array([[ 0.173,  0.018,  0.215, -0.100,  0.246,  0.003,  0.080, -0.121,
        -0.205, -0.110,  0.023,  0.006,  0.085, -0.069,  0.021,  0.211],
       [ 0.195,  0.030,  0.221, -0.088,  0.279,  0.050,  0.167, -0.158,
        -0.164, -0.110,  0.041,  0.011,  0.146, -0.079,  0.017,  0.128],
       [ 0.045, -0.035, -0.059,  0.101,  0.024,  0.004, -0.163, -0.083,
         0.012,  0.175,  0.145, -0.059,  0.174,  0.054,  0.258,  0.041],
       [ 0.122, -0.051,  0.011,  0.131, -0.107, -0.106,  0.053,  0.057,
        -0.052,  0.030,  0.171, -0.036,  0.140,  0.218,  0.006,  0.002],
       [ 0.222, -0.004,  0.189, -0.076,  0.277,  0.054,  0.151, -0.155,
        -0.181, -0.131,  0.015,  0.005,  0.116, -0.079,  0.014,  0.129]])
The entry just left of -0.121 -> 0.080
Which number is the entry just right of 0.116?
A: -0.079
Which number is the minimum?
A: -0.205
The entry just left of 0.005 is 0.015
Which number is the entry just left of 0.146?
A: 0.011
The entry just right of -0.181 is -0.131
Which number is the entry just left of the smallest entry?
A: -0.121
Which number is the entry just left of 0.018?
A: 0.173
The entry just right of the largest entry: 0.050
The entry just right of 0.221 is -0.088
Which number is the entry just right of 0.145?
A: -0.059
Which number is the entry just left of 0.004?
A: 0.024
Which number is the entry just right of -0.205?
A: -0.110
The entry just left of -0.051 is 0.122

Questions about the row below.
1) Find the entry just right of the largest entry.
2) Find the entry just left of the smallest entry.
3) Find the entry just right of the centre entry.
4) Find the entry just left of -0.01.
[-1.05 -2.95 -5.85  0.43 -5.26 -1.33 -0.90 -0.56 -0.06 -0.01 -2.13]
1) -5.26
2) -2.95
3) -0.90
4) -0.06

Questions about the array below.
1) Read off the entry just right of 12.921.
2) Read off the entry just right of 0.145.
3) Read off the bottom entry of the column that holds the largest entry.
4) Read off the top entry of the column that holds the smallest entry.
5) Read off the 2nd smallest entry.
6) Read off the entry in the bottom-left corner.
7) Read off the first entry in the row that holds the smallest entry.
8) Read off the entry directly above the largest entry.
[[ 23.334  17.133  22.054  11.682  -5.239  24.432]
 [  4.588  11.419   0.534  16.625  12.921  10.698]
 [  8.702  -2.924  11.331  -6.357  -4.461   3.952]
 [  6.969  11.802  -1.683  21.486  13.246  17.918]
 [  9.448  -4.591   9.692  -5.179  -6.354   7.851]
 [  5.206  16.268  -0.964  23.611  17.742  15.320]
 [ 10.797   0.327   9.185  -2.180  -4.891   3.184]
 [ -2.098  -5.009  -2.661  12.014  13.564   1.187]
 [ 12.166  -4.875  13.348   0.953  -4.265   5.476]
 [ 10.630   0.145  10.707  -3.691  -3.112   6.120]
 [  6.406  17.201   1.055  22.205  13.740  17.029]
 [ 15.950   9.769  11.882   6.901 -11.591  27.628]
 [  4.270  -5.547  -3.171   6.654  -9.207  23.644]
 [-11.148  -8.508  -9.555   4.623 -18.601  29.136]
 [  9.464  18.112   2.419  23.138  18.611  15.139]]
1) 10.698
2) 10.707
3) 15.139
4) -5.239
5) -11.591
6) 9.464
7) -11.148
8) 23.644

Read these off the grid that follows.
1) The entry directly below 144?
2) The 2nd smallest entry?
3) The entry just left of the smallest entry?
4) The largest entry in the first row?
5) The entry in the top-right corner?
6) The entry directly above 178?
7) The top-left entry?
8) The third entry in reading order?
array([[144, 218, 171, 214, 170],
       [116,  46,  84, 131,  88],
       [130,  95, 116,  82, 138],
       [114, 103, 107, 126,  88],
       [125, 154, 147, 149, 107],
       [118,  44, 104,  63,  96],
       [127, 156, 114, 139, 143],
       [138, 198, 158, 154, 167],
       [141, 178, 149, 123, 154],
       [108,  63,  67,  43,  97],
       [143, 129, 174,  91, 152]])
1) 116
2) 44
3) 67
4) 218
5) 170
6) 198
7) 144
8) 171

M =
array([[-18.21,   1.66,  16.04,   6.76,   0.30,   9.48],
       [-19.32,  -4.28,  22.26,   3.41,   0.58,  -4.02],
       [-17.56,  -2.01,   9.34,   8.09,  -5.86,   5.64],
       [-13.00,   4.86,   5.63,   9.97,  -3.86,   9.41],
       [-16.20,   5.65,  15.73,   7.29,   0.23,   9.49],
       [-12.72,  -4.90,   8.12,   6.43, -10.90, -11.03],
       [-17.42,  -5.61,   7.03,   7.80,  -5.08,   4.72],
       [-14.76,  -8.96,  13.16,   4.04,  -6.94, -12.47],
       [ -8.94, -29.00,  -9.42,  -4.00, -16.32, -29.04],
       [-15.77,   0.34,  14.00,   6.53,  -1.82,  -0.42],
       [-18.70,  -3.70,  13.60,   6.78,   6.53,  10.81],
       [-12.22, -27.30,   0.40,  -2.09,  -9.99, -25.86],
       [-12.06, -19.42,  -3.36,   6.88, -12.25,  -5.91],
       [-12.30,  -9.93,   7.35,   5.04, -10.41, -14.86],
       [-16.50,  -4.96,  15.76,   4.73,  -3.57,  -6.66]])
Counting starts at 1.
The top entry of the column that holds the largest entry is 16.04
The bottom entry of the column that holds the smallest entry is -6.66
The entry directly above -3.86 -> -5.86
Read off the entry directly above the smallest entry.
A: -12.47
Read off the entry directly below -14.76.
A: -8.94
Read off the entry directly below -12.22.
A: -12.06
Read off the maximum.
A: 22.26
The entry in the bottom-left corner: -16.50
The entry just right of 4.04 -> -6.94
Read off the top entry of the column that holds the smallest entry.
A: 9.48
Read off the entry just left of -2.01.
A: -17.56
The entry directly above 6.78 is 6.53
Read off the top-left entry.
A: -18.21
The entry directly below -10.41: -3.57
The bottom entry of the column that holds the largest entry: 15.76
The entry in row 1 and column 2: 1.66
Read off the entry in row 2 and column 1.
A: -19.32
Read off the entry just right of -16.32.
A: -29.04
The entry directly above 5.04 is 6.88
Read off the entry just left of 6.78.
A: 13.60
The entry directly below 7.03 -> 13.16
Read off the entry just left of -16.32.
A: -4.00
Read off the entry just left of 14.00.
A: 0.34
Read off the entry just left of -10.90.
A: 6.43
The entry at row 3, column 3: 9.34
